Here are a small network's activations along a few directions, averaged over the inputs that share one value of a field.
Related values have similar rows: they may be neighbours, one step apart, or belong to one group.
Strong random noise was added to every row along 4 fixed directions; ignore it. To show where, here is one row again and again, with new noise each time:
[-494  -47  -62  151   77  307  125  -39  245  113  240 -152 -372   -2
  339   34 -201 -290   29]
[-144  -95  -40  -30   68  155   10  -25   87   43   29    7 -158   44
   96  129   52 -126  -50]
[-102 -480 -163  231   32   98  156   82   42  286   32   99 -523 -102
  623  -73  -91 -306  -89]
[ 321  300   49 -296   33   12 -252  112  -64  131 -205   83  411   46
 -124  239  238   67   -5]
[ 193 -161  -68  -63   39    4  -44  115  -44  237 -132  130  -81  -27
  248   76  124  -87 -104]
[ 114  222  -33  -25   22   84  -99  227   44  443  -41  -22   83 -101
  440   20  -81 -161   36]


Values of S:
s13: [ 293  183   57 -415   66 -246 -127   18  -45 -106  -71   18  282  193
 -363  -77   64  177 -138]
s1: [-518  203   21  215   -3  241   78  -95  246  -15  198 -258 -159 -139
  216  -49 -263 -182  228]
s12: [ 372 -214 -125  172  116 -135  168   63 -327   25 -238  140    9 -199
  294 -216   88 -147   28]
s7: [ -45   17  148  195 -121 -185 -166   20   23 -177   74  212  354  -23
  168 -123 -174 -174  145]
s5: [  30  513   79  -84  -13   44 -145  297  130  508 -115 -156  212 -139
  450   15 -145   63  126]
s4: [ 219  313  151  463 -261  -83 -104  152  -89  275  118   21  331 -116
  283 -160 -133 -230  198]
s3: [ 142 -435  -90  323 -214 -175  136  173  -98   57   75  141 -260  -92
   38 -161   25  162  -44]
s8: [ 157 -217 -287  169  258    6  302  260   18  615 -106  -88 -432 -240
  756 -460 -111  -83 -186]
s6: [-145   58  -77 -226  -86   11  112  115  170  444  420 -361 -250  -16
   -3    6 -237  263   -7]
s10: [-136 -117   18  174 -173  118  -10  -99 -129 -309  202  -90 -161   60
 -368  234  -96  170  -86]
s11: [  78  570   58  -99   86  -52   64   67  -97  129  -93 -152  209 -119
  198 -216 -221   42  130]
s9: [  21  109  -26 -369  145 -244  140   38   11  115 -153 -183 -277   -3
  -52 -208 -239  161 -289]
s2: [-209  -97   80  317 -139  -58  -19 -156  205 -104  132   49   77    9
  -57 -245 -110  -95  152]
The values of S form a line.
Q: Going along S from s6 by way of its neighbour s10, in what order are s1, s7, s9, s2 met?
A: s2, s7, s9, s1
Q: Which values are neighbours of s12? Give them in the order they are listed.
A: s8, s11

Values of D:
d13: [-288  259  173   -4   89   35 -155  -92  186  -77  218 -175  191  152
 -370 -109  -57  137  -33]
d8: [-397 -191  -22  487 -205  211   69 -132  -78 -449  264   76   27   11
 -139  103 -200  -54  254]
d7: [ -60  115   89   74  -46  321 -225 -251 -109 -586 -181  179  489  -22
 -286  359  291 -145  529]
d9: [ 292  258  176 -435  181 -387   51  302  123  641   56 -366 -216  171
 -255 -185  181  474 -717]
d11: [ 509   63   -2 -194  126 -190  103  130 -237  170 -322  143  182  -89
  169   -1  187  -37   40]
d6: [  84  335   80 -103  -22  176 -301  159   57   69 -111   35  590 -119
   71  284  146  -31  272]
d5: [  27   23  122 -407   51 -198 -131 -268   90 -198  -22    2  161  235
 -726   28  227  225 -430]
d12: [ 255  391   72 -513 -139  -67 -157   25  -72 -165  -57  -28  464  197
 -840  183  282  551 -119]
d1: [-251  327   71 -178   11  247 -197   44  335  -12   22 -161 -103  121
  -48  309   61   11 -140]
d3: [ 365  128  -49 -333  -69  -51 -102   85 -108  108  122 -148   27  145
 -423  118  100  302 -173]
d2: [-140 -277 -268  211  263   77  334  135   94  296  -69  -39 -365 -229
  542  -93 -113  -94   -6]
d10: [-462  178   67  -23   90  128  170 -329  -19 -355  107 -173 -108   37
  -81  -58 -257 -194  118]
d4: [  90   84    8 -232   78 -321   59  -23   94  150  -76   15 -145  106
   62 -204  -66   35 -121]
The values of D form a line.
Q: Going along D from d1 by way of its neighbour d6, in what order are d8, d7, d11, d10 met?
A: d7, d11, d10, d8
Q: Which values are neighbours of d3? Give them in the order they are listed.
A: d12
Q: Which values are neighbours of d13? Give them in the order they are listed.
A: d9, d5
